A small network was shown many inputs. Here are its activations along a few directions, one row for each input.
Each table varies a few parts of the input and shows all the possible inputs, shuffled.
A made-up example of a description, with smaller parts first: one of 3 separate values, together with either a single point or one of 9 places around a ring or (one of 5 places around a ring, together with one of 6 places along a line).
Shared parts are said once, and a part with two or three values counts as separate values.
(in the rows, 128 means zero)

Rows:
row 1: [139  36 121 225 141 163 135 109 155 163 165 131 128 106 134 132]
row 2: [150  55 128 227 103 130 191  75 149 180 138 153 133 135 118 114]
row 3: [144 169 113 105 155 166 101 126  16  86 126 217  81  57  88 169]
row 4: [ 99 151 166  89 158 114  85 167 162  31 132 126  78 113 194 130]
row 5: [134 157 137 103 145 141 103 146 129  71 139 221  50  65 111 141]
row 6: [102 212 103  51  88  64 171 135 171 162  79  97 208 196 109  99]
row 7: [119  99 127 221 134 119 129 132 193 143 135  77 141 187 160  90]
row 8: [162  88 140 137 173 162  68 110  10 101 148 137  89  47 145 191]
row 9: [ 99 144 132  69  84  83 185 130 168 205 113  72 232 197 128  79]
row 10: [ 83 153 145  80 151  84  47 195 114  77 135  28 176 149 186 106]
row 11: [105 195 151  71 140 126 102 171 177  58 115 160  71 116 150 100]
row 12: [125 136 169 125 160  98  79 152 165  68 130  86  77 130 204 136]
row 13: [192  49  93 198 101 175 179  77  47 197 147 143 155 112  97 131]
row 14: [142 124 120 103  81 131 185  75 165 168 103 193  81 113  77 159]
row 15: [146 144 120  91 109 143 149 107 157 106 106 226  82  83  80 139]
row 16: [118 111 154 133 151 124  84 161  98  41 134 177  43  67 133 163]
row 17: [153 109 166 163 153 110  74 133 112  86 143 138  53  79 162 182]
row 18: [136 126 123 105 169 164  85 129   5  65 160 161  68  41 123 188]
row 19: [127 152 124  74  87 110 177 108 206 159  83 149 106 190 106 119]
row 20: [164  75 127 213 166 190  85 100  37 131 154 100 132  75 108 178]
row 21: [ 80 205 138  45 164  76  75 208 125  53 147  68 160 125 190 108]
row 22: [137  97 138 119  75 113 204 105 202 175  99 131 147 208 124 113]
row 23: [142  55 101 225 145 184 116  86  35 181 160 118 142 104  97 148]
row 24: [115 184 121  63 116 114 138 130 197  91 101 165  89 155  91  83]
row 25: [ 87 229  98  18 121  89 130 184 156 127  97 116 176 169 107  83]
row 26: [ 72 119 113 165 134 112 103 172 150 173 139  23 226 190 164  63]
row 27: [106 105 157 202 156 145  91 142 191 100 125  62 123 145 179 117]
row 28: [143  92 129 157  75 113 211  80 151 198 124 169 102 156  80 159]
row 29: [ 89 136 125 143 107  89 159 139 156 206 136  43 235 201 156  47]
row 30: [177 147  89  72 120 175 151  87  57 114 118 210 112  63  53 157]
row 31: [183  96 102 137  85 147 215  62  55 212 126 165 140 129  71 184]
row 32: [177  92 100  76 101 173 179  66  61 180 102 197 133  97  48 176]
row 33: [140  71 144 230 142 168 101 114 150 101 146 105 107  82 147 165]
row 34: [ 90 153 147 146 174 113  69 179 156 148 143  18 219 163 191 108]
row 35: [129 106 127 200 102 108 170 100 194 177 132 112 146 212 157  72]
row 36: [ 99 234 118  27 144  91  82 216 138  75 129 112 167 146 142  78]
Question: Changing only one part turns row 30 into row 24. The same change can be made to row 3. Which row results?
Answer: row 11
Question: What is each input in this table made of?
Answer: one of 4 places along a line, together with one of 9 places around a ring
Question: Start at row 6 and move only the place on the ring of 9, one step at a time. The first step leads to row 9. Which rows follow, in order?
Answer: row 29, row 26, row 34, row 10, row 21, row 36, row 25
Question: Start at row 8 and move only the place on the line of 4, one step at a time. The first step leads to row 17. Which rows follow, in order?
Answer: row 12, row 10

Rows:
row 37: [123 118 140 201 140 120  91 148 162 106 141 101 138 163 200  74]
row 38: [108 163 146  48 125  70 147 164 161  95 103 121 123 133 104 126]
row 39: [148  83  73 191 119 206 129 119 144 124 130 199  70  30  89 171]
row 40: [105 111 150 164 139 104 100 119 174 126 109  63  92 151 166 125]
row 41: [ 92 177 131  68 141 108  98 174 148  65 111  91 105 127 132 120]
row 42: [133 137 141 104 115 108 147 114 136 162 119  73 194 123 117 162]
row 43: [211 150 125 123 120 180  86  59 130 114  99 184  72 104  54 157]
row 44: [109 106 129 158 114 109 187 114 183 177 117 154 137 200 134  84]
row 45: [ 96 176 101  53 105  97 169 152 159 141 122 182 139 171 118  80]
row 46: [120  96 153 153 110  80 147 110 184 127  88 106 133 161 155 145]
row 47: [150  29 148 111 121 139 125  79  42 114 161 153  56  39 132 143]
row 48: [138 155 126 149 141 152  93 158 113 143 179  64 197 126 153  95]
row 49: [111 136 138 117 157 137  91 136 121 156 121  59 174 126 137 157]
row 50: [113 135 138 194 118 130 144 105  16 123 168 163  81  95  73 162]
row 51: [206  90 103 143 159 164 169 108  37 138 138 189 109 110 126 188]
row 52: [101 177 137  87 169 112  77 199 140  80 145 146 145 143 165  71]
row 53: [112 138  99 113  82 162 176 117 126 186 124 128 210 173 123 114]
Question: What is each input in this table made of?
Answer: either one of 5 separate values or (one of 3 separate values, together with one of 4 places along a line)
Question: Start at row 52 and move only the place on the line of 4, one step at a time. The first step leads to row 41. Which rows follow, in order?
Answer: row 38, row 45

Rows:
row 54: [113 145 150  65 120 105 110 150 135  83 105 128 103  97 123 161]
row 55: [ 98 196 143  74 176 143  63 144 109  74 140 142 121 112 145 117]
row 56: [133 100 128 129 110 105 174 108 110 155 104  77 171 166 123 139]
row 57: [141 104 136 148 100 107 173 112 177 147 127 136  86 163 149 110]
row 58: [107 122 133 133 158 136  76 165 102 117 164  59 186 141 153  96]
row 59: [102 105 153 133 119  93 124 132 118 142 126  61 167 126 151 152]
row 60: [103 167  97  79 109 136 169 137 107 140 111 197 128 100  85  99]
row 61: [126 121  87 146 120 123 172 123 111 186 125 132 218 138 107 113]
row 62: [111 145 127 175 152 132  75 177 152  98 145 114  95 152 170  85]
row 63: [133 138  95 173 123 162 169 110 191 162 114 164 133 150 110  94]
row 64: [215  50 110 206 145 190 101  86  14 125 160 203  58  37  84 215]
row 65: [135 119 166 157 108 106 105 124 203 115 141  95  97 139 141 137]
row 66: [147 153 138  46 125 125 153  97 135 118 104 157 103 143 122 147]
Question: What is each input in this table made of?
Answer: either a single point or (one of 3 separate values, together with one of 4 places along a line)
Question: Which other rows does row 62 become when the choice among 3 separate values takes its other values? List them by row number.
Answer: row 55, row 58
